Each row below holds a small network's activations on one input, seen along a few directions.
In each table, some parts of the input vary, and every possible input appears once, in random order.
A made-up example of a description, with smaller parts first: values(2) and (point or line(11) or (line(6) and ring(8))).
Shared parts are said once, and a part with two or three values counts as separate values.
In the rows, 128 means zero.

A family of inputs:
R1: [116  79 205  85 181  64 136 112 152 116 126  99 100]
R2: [ 52 147 123 159  31 104  99 157  37 214 119 177 135]
R3: [139 165 134  98 184 128 151 106 192 148  73 135  77]
R4: [ 75 136  90 126 141 112 161 119  53 114 179  83 175]
R5: [155 165  73 139 182 159 130 139 110 105 182 164 137]
R6: [ 87 104  73 172 113 145 150  68  90  56 132 156 151]
R7: [128 187 121 124 148 119 164 138  97 104 190 109 130]
R8: [ 94 128  48 146 121 128 132 136  82  78 177 114 199]
R9: [146  74 145  83 184  93 130 157 171 149 194  80 138]
R10: [161  57 165 105  85 159  38 175 150 121  63 153 154]
R11: [157  48 136  74 165 160 106 150 152  81 165 103 134]
R12: [183 120 119 135 159 142 122 123 159  70 105 135  90]
R13: [156 166 121 133  49 203  81 103 117 146  97 188 163]
R14: [ 52 143 107 162 150  55 186  81  76 130 137 120 133]
R15: [124 169  79 129 155 165 134 113 147  98 118 163 118]
R16: [113 169 103 162 146 145 195  85 157 144 101 115 100]
R17: [195 140 150 126  63 172  68 147 176 141  80 149 158]
R18: [176 138 180 132  55 113  93 198 103 197  87 113  86]
R19: [151 160 169  84 181 106 178 110 143 139 106  92  88]
R20: [148  51 194 129  58  91  76 198 125 213 104 102 113]
R21: [153 169 148 101 156 104 142 144 176 137 192  86 117]
R22: [ 94 113 105 164  15 184  90  81  87 119 118 188 187]
R23: [129  54 170 122 190 117 156 121 180 128  86 112 111]
R24: [ 98 203 139 160 153  92 170  84 144 146 147  90 115]
R25: [ 69 127  94 162 141 116 176  47  95 136 104 144 144]
R26: [163 164  96  93 149 139 115 179 186  90 168 123 116]
R27: [135  36 140 102 173 139  89 122 179  85 132 138 111]
R28: [136 174 156 175  55 127 114 189  47 179 100 154 102]
What is each input in this table made of?
> line(4) and (values(2) or ring(5))
The inputs of R10 and R17 match in every part but the line(4) part. If R1 is changed in the same way as R10 into R17, which row does it become?
> R19
Change only the line(4) part in R16. List by row number the other rows that result.
> R3, R23, R25

A family of inputs:
R29: [117 118  92 159  32 159  80 128 113 114 125 186 166]
R30: [156 148  90 109 151 155 111  98 165  78 131 138 139]
R31: [149 131 108 139 101 189  97 115 137  98 116 149 154]
R32: [ 96 106 181 142  49 129 110 152  78 188  93 144 126]
R33: [109 131  72  98 216 101 172  93 151  91 170  83 122]
R34: [143  95 138 159  43 163  69 169  97 155 101 173 143]
R35: [127 174  83 122 166 129 155  89 122  95 140 121 122]
R36: [ 89 140  79 161  53 131 123 122  62 142 132 175 150]
R37: [110 110 146 101 218  71 185 115 135 118 169  82 126]
R38: [179 127 143 102 141 151 104 141 173 127 123 121 116]
R39: [156  94  98  87 185 130 124  97 204  77 159  91 127]
R40: [154 119 151 131 107 157  86 156 142 129  95 157 120]
R41: [115 152 142 167 107 122 146 118 103 155 118 133 112]
R42: [118 163 135 131 171 100 175 123 122 136 125 117 112]
R43: [140 137 177 139 106 127 126 167 116 177 102 135  98]
R44: [ 70 141 136 177  55 106 146 140  45 170 118 169 140]
R45: [139 134 174 125 161  90 139 153 136 154 102 101 124]
R46: [122 174  77 168 112 134 144 103 106 110 145 155 153]
R47: [148  81 158  67 187 126 114 142 186 108 149  69 115]
R48: [124  86 180  76 201  92 155 140 168 136 147  62  95]
The inputs of R42 and R44 match in every part but one. If R38 is changed in the same way as R42 into R44, which row does it become?
> R34
What is each input in this table made of?
> line(4) and ring(5)
Change only the line(4) part in R48. List by row number the other rows that result.
> R32, R43, R45

A family of inputs:
R49: [111 145 120 138 132 128 158  93 119 118 112 131 131]
R50: [101 119 111 155 113 127 134 126 105 127 119 138 145]
R51: [152 122 144 105 123 130 113 152 136 156 129 119 128]
R52: [123  84 145 120 124 130 109 142 134 144 118 133 118]
R53: [134  97 133 100 170 104 129 128 150 123 152  97 123]
R54: [111 146 120 152 115 134 146 121 108 122 107 143 129]
R55: [125  86 161 131  94 141  89 146 122 153 110 141 128]
R56: [120 153 116 141 118 127 139 125 102 142 146 131 148]
R57: [110 145 124 162  92 138 126 121  98 145  94 152 139]
R58: [148 123 141  99 147 123 123 150 146 137 140 106 118]
R59: [113 165 112 125 160 105 159 110 123 107 158 110 132]
R60: [103 126 108 126 161 101 156 101 119 107 168 123 138]
R61: [144 114 143 120 143 135 135 130 157 126 106 111 107]
R62: [131  97 133 102 144 111 118 147 145 134 142 108 128]
R63: [ 94 122 115 160  85 133 120 133  98 137 114 159 145]
R64: [ 99 131 118 135 112 127 133 131 100 131 148 137 145]
R65: [108 148 116 137 163 120 168  94 129  99 123 123 118]
R66: [134  99 157 116 100 131  86 160 114 158 127 136 135]
R67: [159 133 159 130 130 144 122 149 139 139 119 122 105]
R68: [117 169 119 145 116 131 146 123 111 134 121 143 128]
R69: [122 165 120 139 137 127 157 106 121 124 137 133 114]
R70: [147 115 154 132 123 133 118 133 139 138  98 125 113]
R71: [152 132 150 110 143 132 130 132 152 139 128 113  91]
R72: [132  96 151 106 120 128 107 146 134 145 140 126 132]
R73: [144 111 149 139 101 145  99 146 131 159  86 139 117]
R74: [ 97 123 112 131 134 116 150 102 110 115 125 130 143]
R75: [107 129 109 131 133 109 150 115 112 121 162 127 147]
R76: [144 127 143 100 172 114 134 136 157 122 153  99 113]
R77: [122  95 134 105 166 102 130 127 154 113 124 110 114]
R78: [147 115 146 117 168 119 138 111 161 112 116 100 103]
R79: [119 153 121 149  84 133 116 137  87 153 135 144 143]
R80: [100 128 118 149  89 126 114 140  87 147 138 152 151]
R81: [151 134 141 106 171 125 137 117 160 132 127  90  92]
R82: [149 137 157 127  91 144  97 159 131 158 104 132 103]
R83: [131 170 128 166  91 143 131 134  92 147 110 143 131]
R84: [ 96 126 109 140 153 101 154 101 123  93 137 120 137]
R85: [130  88 139 108 141 117 126 128 148 131 123 120 122]
R86: [119 159 115 121 127 114 156 123 113 121 149 125 138]
R87: [189 113  77 109 118 189  66 131 197  54 132 161 161]
R88: [165 144  50 134 108 192  94 105 156  38 139 173 178]
R89: [147 121 155 120 102 135  91 159 125 165 126 139 126]
R90: [124 168 107 139 163 113 170 104 132 111 137 114 118]
What is each input in this table made of?
> values(2) and (point or (line(4) and ring(5)))
The inputs of R72 and R64 match in every part but the values(2) part. If R67 is changed in the same way as R72 into R64, which row does it become?
> R68
The inputs of R88 and R87 match in every part but the values(2) part. If R57 is changed in the same way as R88 into R87, which row does it become?
> R73
Change only the line(4) part in R61. List by row number the other rows that result.
> R70, R73, R78
